Each row below is a small network's average activation on inputs in which a field has the value named, seen along a few directions.
Related values have similar rows: they may be neighbours, one step apart, or belong to one group.
(in the rows, 500 means zero)
Strong random noise was added to every row along 4 fixed directions; ignore it. To show where, here is one row again and again, with new noise each time:
[460,711,418,581,440,411,499,519,537,254,376,516,613,540,414,507,469,621]
[579,672,470,560,496,357,472,430,531,199,420,563,644,601,367,552,433,670]
[702,332,615,380,736,584,296,488,600,552,565,537,443,665,433,602,413,489]
[524,511,618,583,495,535,510,617,567,528,329,421,429,646,494,484,444,630]
[470,488,522,539,733,505,397,489,443,471,492,548,448,638,469,497,390,522]
[544,510,464,472,766,455,333,397,458,350,577,621,540,617,404,557,388,504]


Field Beku:
u4: [626,546,528,491,223,474,689,509,572,424,263,496,565,383,573,452,524,737]
u23: [687,499,524,520,481,331,563,411,349,441,730,563,641,511,341,553,433,601]
u12: [398,457,217,465,705,560,475,530,511,520,561,572,425,384,544,420,461,330]
u10: [583,510,324,279,394,685,373,570,694,624,617,532,526,491,438,612,573,279]
u5: [567,383,624,147,388,707,274,696,874,641,588,360,463,256,497,604,643,156]
u3: [646,276,625,509,340,584,485,632,645,539,411,346,361,667,525,557,542,610]
u7: [225,524,411,556,586,504,564,580,181,627,611,510,370,361,542,406,527,239]
u16: [430,691,401,464,437,409,355,459,557,339,564,450,708,325,459,499,480,457]
u21: [658,298,713,543,670,406,566,434,439,634,465,532,373,496,500,462,431,484]
u24: [493,566,491,456,441,549,443,577,631,419,411,444,512,549,434,516,479,532]
u19: [767,392,601,426,613,348,364,259,483,281,735,492,678,548,333,689,444,621]
u14: [551,519,618,534,255,616,601,668,605,830,418,297,480,550,568,487,491,467]
u2: [788,274,523,439,571,493,468,292,656,561,572,555,458,657,432,584,499,564]
u13: [573,457,462,522,546,438,487,467,514,566,573,500,547,336,477,436,448,506]
u17: [330,675,506,541,436,513,607,525,401,560,539,497,466,408,542,408,536,310]
u9: [244,565,520,742,336,466,790,532,480,597,255,514,425,500,717,375,601,699]
u15: [375,688,487,479,261,474,718,562,483,532,367,527,565,555,592,467,580,604]
u6: [890,468,772,615,321,353,657,264,676,384,402,468,533,560,393,542,618,711]
u1: [581,497,686,611,210,536,761,589,362,603,319,473,402,625,619,508,493,801]
u22: [351,611,423,516,410,464,440,531,449,340,489,373,551,314,474,493,677,375]
u8: [363,366,512,452,544,631,399,545,424,578,512,538,416,475,664,578,575,518]
u18: [639,379,433,473,620,452,533,440,348,456,656,622,439,670,460,538,385,492]
u11: [449,404,343,503,768,432,414,220,458,447,773,626,657,417,458,485,462,338]
u20: [566,784,502,430,178,362,549,491,605,127,291,521,799,460,436,536,617,742]
A value of Beku combines one of 6 hidden first parts with one of 4 second parts; all combinations occur once.
- Changing only the second part turns u18 into u23. u3 has the same second part as u18; what does that change turn u3 into? => u19
- Changing only the second part turns u24 into u16. u10 has the same second part as u24; what does that change turn u10 into? => u14
- Changing only the second part turns u5 into u20. u7 has the same second part as u5; what does that change turn u7 into? => u1
- Changing only the second part turns u21 into u4. u22 has the same second part as u21; what does that change turn u22 into? => u8
- Changing only the second part turns u6 into u9. u17 has the same second part as u6; what does that change turn u17 into? => u15

Field Mumo:
v18: [751,330,404,342,543,468,453,302,679,468,625,678,516,479,423,601,573,380]
v14: [447,584,487,668,288,401,601,680,425,437,528,365,577,452,458,506,473,544]
v5: [413,347,682,477,716,590,413,576,479,651,370,470,343,510,668,468,413,564]
v1: [456,555,418,479,503,556,626,409,479,549,554,652,520,578,525,443,441,417]
v13: [489,684,603,480,394,497,505,568,550,385,322,501,611,629,533,549,513,627]
v12: [857,451,572,509,340,453,658,513,533,518,403,547,435,637,456,544,432,666]
v6: [670,385,508,468,449,427,540,273,517,289,624,630,600,513,509,618,616,607]
v8: [395,716,593,777,531,267,617,336,226,454,537,459,580,702,410,452,382,696]
v11: [677,562,523,611,267,364,751,446,640,477,290,520,582,470,505,429,527,770]
v15: [752,494,671,208,414,547,378,499,742,624,645,459,564,473,428,644,510,294]
v4: [78,827,273,902,424,235,604,359,212,181,476,424,576,380,480,350,518,525]
v9: [448,617,385,599,497,372,530,414,452,382,545,409,757,290,462,511,469,524]
v20: [359,543,258,477,650,557,346,517,608,448,499,503,556,386,487,402,482,460]
v22: [478,351,317,378,839,605,174,356,591,409,685,569,434,512,415,526,470,264]
v2: [519,395,634,464,544,617,507,460,410,748,572,575,422,672,634,528,496,566]
v19: [460,446,448,495,507,407,583,369,394,472,489,587,608,429,595,472,482,663]
v24: [437,586,292,473,367,450,593,434,298,283,574,647,613,465,485,542,513,576]
v21: [432,468,546,481,651,450,422,429,479,516,609,524,427,385,427,508,606,260]
v17: [576,464,461,552,729,476,446,507,384,395,549,550,396,703,384,534,331,624]
v23: [464,476,638,457,355,571,524,641,694,442,297,381,409,521,571,521,657,586]
v16: [749,420,669,421,673,361,369,363,545,463,626,580,558,370,420,539,441,445]
v3: [720,432,579,409,640,538,360,398,634,468,576,528,563,774,382,584,346,558]
v10: [684,582,477,376,366,463,446,622,508,420,545,481,597,348,397,572,572,295]
v7: [456,539,395,285,498,619,310,637,485,372,511,546,513,451,362,591,578,415]
A value of Mumo combines one of 6 hidden first parts with one of 4 second parts; all combinations occur once.
- Changing only the second part turns v4 into v8. v6 has the same second part as v4; what does that change turn v6 into? => v2
- Changing only the second part turns v12 into v11. v10 has the same second part as v12; what does that change turn v10 into? => v16
- Changing only the second part turns v15 into v21. v3 has the same second part as v15; what does that change turn v3 into? => v22
- Changing only the second part turns v9 into v14. v19 has the same second part as v9; what does that change turn v19 into? => v24
